A small network was trained on invented records. Each row is its activation on one of them, seen along a few directions.
Each row is followed by the record's values for the fields BIK, RIT, SUD, GOVO, SASO, GAK.
A field that a record lacks is left out.
Other fields move the rows too, some of them a lot.
Random noise pushes rows far along 3 fixed directions. That doesn't count. These rows show it; they differ only by the noise:
[  73  162  324   87  231  307  -26   80   86 -188  101  216  204  -91
 -193  170   71  116   43  -79  -88   42]
[ 133  113  271   67  368  156  -83  353  181  -14  -20   51 -175  142
  353 -258   44  -50   87 -131 -354  345]
[  38 -109  196    4  342  193 -177   26  323 -115  128   15  -22 -130
   79  218  135   79   56   -9  -57    6]
[ -79 -358    9 -112  206  281 -345  -41  234  -30  149 -207 -336 -310
   59  313  225 -123   63   -1 -150  -95]
[   8   23  144  -10   92  373 -169  284 -133   18   -4  -51 -351  -76
   55 -135  109 -259   82 -173 -471  217]

[ 161  -38  184   13   70  -38  156 -298  154 -292  190  161  278 -448
  -57  412 -236  230 -139  210  290 -328]  BIK is nafef, RIT is rida, SUD is baviv, GOVO is pebe, SASO is nem, GAK is kabov
[ -76   29  -94  -15  -25  106   -3  172 -242  125 -325  -79 -203  215
  -69 -157  119 -186    5  -35 -311  241]  BIK is vok
[ -38 -277  -32  -36 -137 -213 -159  -63  233  157  -29 -192 -142  -65
  467  226   30   11  -64   93  227 -188]  BIK is buz, RIT is zib, SUD is taze, GOVO is pebe, SASO is nem
[ 174  215  281  160  492 -259  121  247  452  -90   65   66  268  215
  317 -159   89  219  -12  -59  132  181]  BIK is nafef, RIT is zib, SUD is baviv, GOVO is sifop, SASO is futor, GAK is kabov
[ -33  151  172  182  242  158  221  -89  294 -134   50  217  222   51
   99  103  -18  141   -6    7  240   29]  BIK is buz, RIT is zib, SUD is vusot, GOVO is mivat, SASO is teg, GAK is kabov
[-182 -122 -199  -12 -143 -141   -5 -299   11   -2   30  -93  219  -49
 -352  334   33  122  104  172  129 -257]  BIK is vok, GAK is vilu
[ 101  305  110  133  118 -125  119  269  -97  -93 -124  261  328  249
  110 -197   24  208  106  -89  220  300]  BIK is nafef, RIT is zib, SUD is taze, GOVO is sifop, SASO is nem, GAK is kabov
[   3 -143 -157   25    5  -65 -186  126  101  118   57 -296 -355  -62
  447 -188   22 -121 -121   22 -119   19]  BIK is buz, RIT is zib, SUD is baviv, GOVO is nulu, SASO is futor, GAK is kabov
[  45   62   51  -58   53   -3  -89  -53   43   85   -9 -115   58   32
 -106  130  165 -203 -102  -63   18  -36]  BIK is nafef, RIT is zib, SUD is baviv, GOVO is pebe, SASO is futor
[  94  189 -142   99  -89  166   15  270 -227   15  -88   17 -128   91
  -11  -98  147 -114   -1 -191 -177  132]  BIK is vok, GAK is kabov
[  -6  -44  -67   49  -85 -202 -200  -55  193   39   34  263  384  -99
 -116  368   -8  303  -24 -167  272  -91]  BIK is nafef, RIT is zib, SUD is taze, GOVO is mivat, SASO is nem, GAK is kabov
[ 158  314   37  222  214 -168  272  267  173   61 -134  168  255  308
  272 -291    0  162   92   20  -74  264]  BIK is vok, GAK is kabov
[  24   76  117   94  207   84  148    1   28  -41  -69  -10 -108 -183
  -60   -9   24  -12   99   13  166  -38]  BIK is nafef, RIT is rida, SUD is taze, GOVO is sifop, SASO is nem, GAK is kabov
[-196  -92    2 -204    9  428 -150   46 -146   16 -103 -129 -166   35
 -428  -62  236 -233   37  -35 -258  200]  BIK is nafef, RIT is zib, SUD is vusot, GOVO is mivat, SASO is teg
[ 110   41  179   69  336  -61  198 -233  479 -422  141  117  474 -135
  -88  298 -113  336  -27  -43  444 -326]  BIK is nafef, RIT is rida, SUD is ret, GOVO is mivat, SASO is teg, GAK is vilu
[ 140 -242  -88 -196  161 -321  -76  218  226   92 -161  -69 -261  289
  640 -338   -2  -21  -74    8  -33  308]  BIK is nafef, RIT is zib, SUD is taze, GOVO is sifop, SASO is nem
[   1   10  -32   58 -287 -212  -17  121 -214  142   16    6  111  -26
  220   41 -263    5  123   58   36  200]  BIK is nafef, RIT is rida, SUD is baviv, GOVO is pebe, SASO is nem, GAK is kabov
[ -12   14   25  -24  256 -177  -90   46  294  -92  123   85  273   87
  -87   72  182  167  -87   71  233   -2]  BIK is nafef, RIT is zib, SUD is baviv, GOVO is sifop, SASO is futor, GAK is kabov
[ 215  270  328  197   62  -24  163   21  137 -245  118  263   99 -122
  335   37 -224  214 -147  -45   90 -119]  BIK is buz, RIT is zib, SUD is taze, GOVO is pebe, SASO is nem, GAK is kabov
[  96  248  315  104  207 -132  221  389   46  119 -238  124 -206  406
  630 -542 -138   18  -63 -135 -224  390]  BIK is buz, RIT is zib, SUD is ret, GOVO is sifop, SASO is nem
[ -62 -251 -224 -147   52 -259  115 -100 -345  143  -96 -104  121  230
 -103 -499 -173  -52 -102  316 -163  136]  BIK is nafef, RIT is zib, SUD is baviv, GOVO is nulu, SASO is futor, GAK is vilu
[ -11  -61  -32  179   94   79   43  -52   55 -287   63  -20 -146 -272
  -21  327  -76   70  -30   57  125 -157]  BIK is vok, GAK is kabov
[  -7  -58  148   79    2  -13 -108 -147  237 -194  185   45   57 -366
  137  374   12  199  -58  126  180 -391]  BIK is buz, RIT is zib, SUD is taze, GOVO is pebe, SASO is nem, GAK is kabov
[ -37   78  101  -77 -245  133   92  -93 -363    9   52  -80  158  -16
 -558   66  165 -131  -75  -74  -25  -21]  BIK is nafef, RIT is zib, SUD is baviv, GOVO is sifop, SASO is futor
[ -46  -26 -118 -110   65   -7 -124  -67  155  106  129  -69   60  -51
 -225  231  298 -155  -44    8  154  -98]  BIK is nafef, RIT is zib, SUD is baviv, GOVO is sifop, SASO is futor, GAK is kabov
[  55 -406 -265 -104 -164 -224 -208 -179  -64  230  -61 -241 -391  -27
  273 -190 -268  -12 -107  108  -42 -117]  BIK is buz, RIT is zib, SUD is taze, GOVO is pebe, SASO is nem, GAK is vilu
[ -60  -65   11 -207   22 -185  112   37  -37 -186  -24  -16   21  160
 -140 -397    5   59   93  117  -83    9]  BIK is nafef, RIT is zib, SUD is ret, GOVO is sifop, SASO is nem, GAK is vilu
[ 263  109  168  201  128 -132  144   80  184  -16  -31  301  450  313
 -156  314 -126  413 -130  -56  448 -172]  BIK is vok
[  51   78  250 -141  128   40  125 -120  -35  -63   88  -32  -62  113
 -110 -155  114  -58  208   65 -114    3]  BIK is nafef, RIT is rida, SUD is taze, GOVO is sifop, SASO is nem, GAK is vilu
[ -46  444  244   98  -97  206  164    4 -374  -72 -258  332  363   88
 -374  -17  -46  126  -95  -30   -6   45]  BIK is buz, RIT is zib, SUD is taze, GOVO is pebe, SASO is nem
[  52  216  180  -16  -74   74  303 -253 -118 -198  169  288  543  -19
 -492  455 -183  386  -58   17  147 -287]  BIK is vok, GAK is vilu
[  69 -111  -60 -122  112 -196   89 -189  268  -48   63  -65   71 -228
  141   77 -178  132  -20  321  188  -38]  BIK is nafef, RIT is rida, SUD is baviv, GOVO is pebe, SASO is nem, GAK is kabov
[ 111  -93  -98   25  173   -9  -55  202  204   60   53  -83 -244  140
  342   59  220  -35   16  -86  -55   36]  BIK is vok, GAK is kabov
[  25   69   37  105  -64  130  -24  188  -52 -100   31  -12 -196 -110
    0   33  102 -137   37  -37 -278  -50]  BIK is vok, GAK is kabov
[-121 -180 -110   16  160  264 -264 -113  175   -8  -65  -11  -67 -148
  -41  534  263 -349  -80 -184  175 -121]  BIK is nafef, RIT is rida, SUD is taze, GOVO is mivat, SASO is teg
[-281 -279 -185  -31 -148 -217  -18 -294  110  -58  135 -113  -82 -325
   80  281  -41  251  -53  157  322 -203]  BIK is buz, RIT is zib, SUD is ret, GOVO is sifop, SASO is nem, GAK is kabov
[ -63  355  250  169  -32  291  145  130   83 -150  144  310  174   18
  -79   96  -40   12   12 -141    8   53]  BIK is buz, RIT is zib, SUD is vusot, GOVO is mivat, SASO is teg, GAK is kabov
[  32  -67 -139  -23   -9  -76  -95    2  200   55   44  -99 -164  -99
  314   33   82   46   -6  -23  114  -56]  BIK is buz, RIT is zib, SUD is taze, GOVO is pebe, SASO is nem, GAK is kabov
[ 265   79  324  132  496 -174  123 -137  649 -284  157  129  162 -135
  405  216   26  292   40   34  354 -103]  BIK is nafef, RIT is zib, SUD is taze, GOVO is sifop, SASO is nem, GAK is kabov
[  -3  268  265  198  127  457   79 -120  151 -439  142  163  266 -499
 -534  352   99  -46   51  -53  100 -302]  BIK is nafef, RIT is rida, SUD is ret, GOVO is mivat, SASO is teg, GAK is kabov
[ 221  128   75   94  159 -234  263   25   75 -262  -29   55  118  156
  270 -221 -338  283  -59   64  -41   66]  BIK is vok, GAK is vilu
[ -99   13 -119  133 -294 -255 -132  116   65  156   40    3   -7  -74
  469  147  -88   41   38  -92   96  -34]  BIK is buz, RIT is zib, SUD is ret, GOVO is sifop, SASO is nem, GAK is kabov
[  72  222  230   88  -56  -21  211 -107  148 -217  -36  170  331   29
 -141 -105  -16  235  -32  138  156  -62]  BIK is buz, RIT is zib, SUD is ret, GOVO is sifop, SASO is nem

Here are new rows. What are their fields?
[-231 -121  -69 -110  -86  239  -96  -76   18  -10   35 -242 -277  -41
  -89  -73   74 -247  142   62 -250  -80]  BIK is buz, RIT is zib, SUD is vusot, GOVO is mivat, SASO is teg, GAK is vilu
[-177 -394 -208  -65  187  274 -402 -172  235  132  -85  -24  -86  -15
 -455  302  550 -396   86  -35   48 -239]  BIK is nafef, RIT is rida, SUD is taze, GOVO is mivat, SASO is teg
[ 297  419  284  128  246   -4  155  218   69 -184  -33  442  272  188
  160 -174  -58  103  -21 -117   37  154]  BIK is nafef, RIT is zib, SUD is taze, GOVO is pebe, SASO is nem, GAK is kabov
[ 204  259  147  228  -38   94  215  140 -133 -281   79  227   15 -105
   94   68 -212   72 -102 -135 -114   19]  BIK is vok, GAK is kabov
[-108  -82   57   14  110  173   -9  -27  423  -15  239   -3 -176  -37
  223  210  110  -63   19  -27  134  -65]  BIK is buz, RIT is zib, SUD is vusot, GOVO is mivat, SASO is teg, GAK is kabov
[ 102    6  126  -68 -249  -87  221 -266 -124 -198    2   17  210 -297
 -243   66 -276   77 -145  164   75 -143]  BIK is nafef, RIT is rida, SUD is baviv, GOVO is pebe, SASO is nem
[  72 -319  119  -34  588 -363 -124 -176  584  211  -77 -257   98  368
  -43 -387  306  169  193  429   86  178]  BIK is nafef, RIT is zib, SUD is baviv, GOVO is sifop, SASO is futor
[  53  366  123  115 -215   85  194   10 -159  -98   35  221  229 -139
 -168  -43 -117  158  -28   -6   14  -68]  BIK is buz, RIT is zib, SUD is taze, GOVO is pebe, SASO is nem, GAK is kabov
[-241 -336 -289 -291 -129  156 -112 -203 -140   47   62 -357 -379 -204
 -266  200   59 -123   76  178 -224 -182]  BIK is vok, GAK is vilu
[  66  211  191   88  294  131   67  165  224  -88   35  144   52  382
  297 -138   44  -33   48 -189  -35  103]  BIK is buz, RIT is zib, SUD is vusot, GOVO is mivat, SASO is teg, GAK is vilu
[  44  -73   57 -272  326 -414   97    9  254   19   -3  -80  -80  316
  357 -534 -239  106   95  442 -127  231]  BIK is nafef, RIT is rida, SUD is baviv, GOVO is pebe, SASO is nem, GAK is vilu
[  29  -58  394  147   -7   41  240   -6  -98 -268  137  103   73 -305
 -222   90 -270  146   47  192  117 -194]  BIK is nafef, RIT is rida, SUD is baviv, GOVO is sifop, SASO is nem, GAK is kabov
[ 128  100  376  -90  356 -128  320  -20   55 -242   16   59  170  237
   15 -542 -194  228  135  390 -144  169]  BIK is nafef, RIT is rida, SUD is baviv, GOVO is sifop, SASO is nem, GAK is vilu
[-207 -472 -131  -23   19  176 -152 -154  177  -35  135 -298 -579 -480
  278  404  -39 -463  -16  -21  -42 -124]  BIK is nafef, RIT is rida, SUD is baviv, GOVO is mivat, SASO is teg, GAK is kabov
[  66  122 -156  -33 -135  154  105   98 -380  -37  -95  -55 -140  141
 -161 -173   18 -129   20 -113 -247   74]  BIK is vok, GAK is vilu
[-183    4 -109  105  120  282   -6  -66   47  114  -46   73   43  -10
  -62   93  196  -45  -28  -99   -6   60]  BIK is buz, RIT is zib, SUD is vusot, GOVO is mivat, SASO is teg, GAK is kabov
[  29 -152 -158   80  -83 -403  -68   -8  116  209  -21 -116  336  203
  174  123   92  101  -46 -121  370  110]  BIK is nafef, RIT is zib, SUD is baviv, GOVO is sifop, SASO is futor
[  19   94   86  -75  451  186  -82   20  255 -160  -66   64   96  228
 -146  -67  208 -122  179   83  -43   53]  BIK is nafef, RIT is rida, SUD is taze, GOVO is mivat, SASO is teg, GAK is vilu
[ -86 -213   70 -133 -325   86  -13 -212  -35  -11   73 -138 -168 -207
 -146  133  110  -86  -82  133   13 -267]  BIK is buz, RIT is zib, SUD is ret, GOVO is sifop, SASO is nem
[-107  277   52 -128 -385  240   94  162 -654  104 -172 -119 -434   31
 -164 -565 -120 -375   54  -10 -628  120]  BIK is buz, RIT is zib, SUD is taze, GOVO is pebe, SASO is nem, GAK is vilu
[ -50 -193 -115   39  -44  154 -146  -16   19 -194  152 -102 -298 -360
   42  375   38  -71  -33   14 -103 -226]  BIK is vok, GAK is kabov
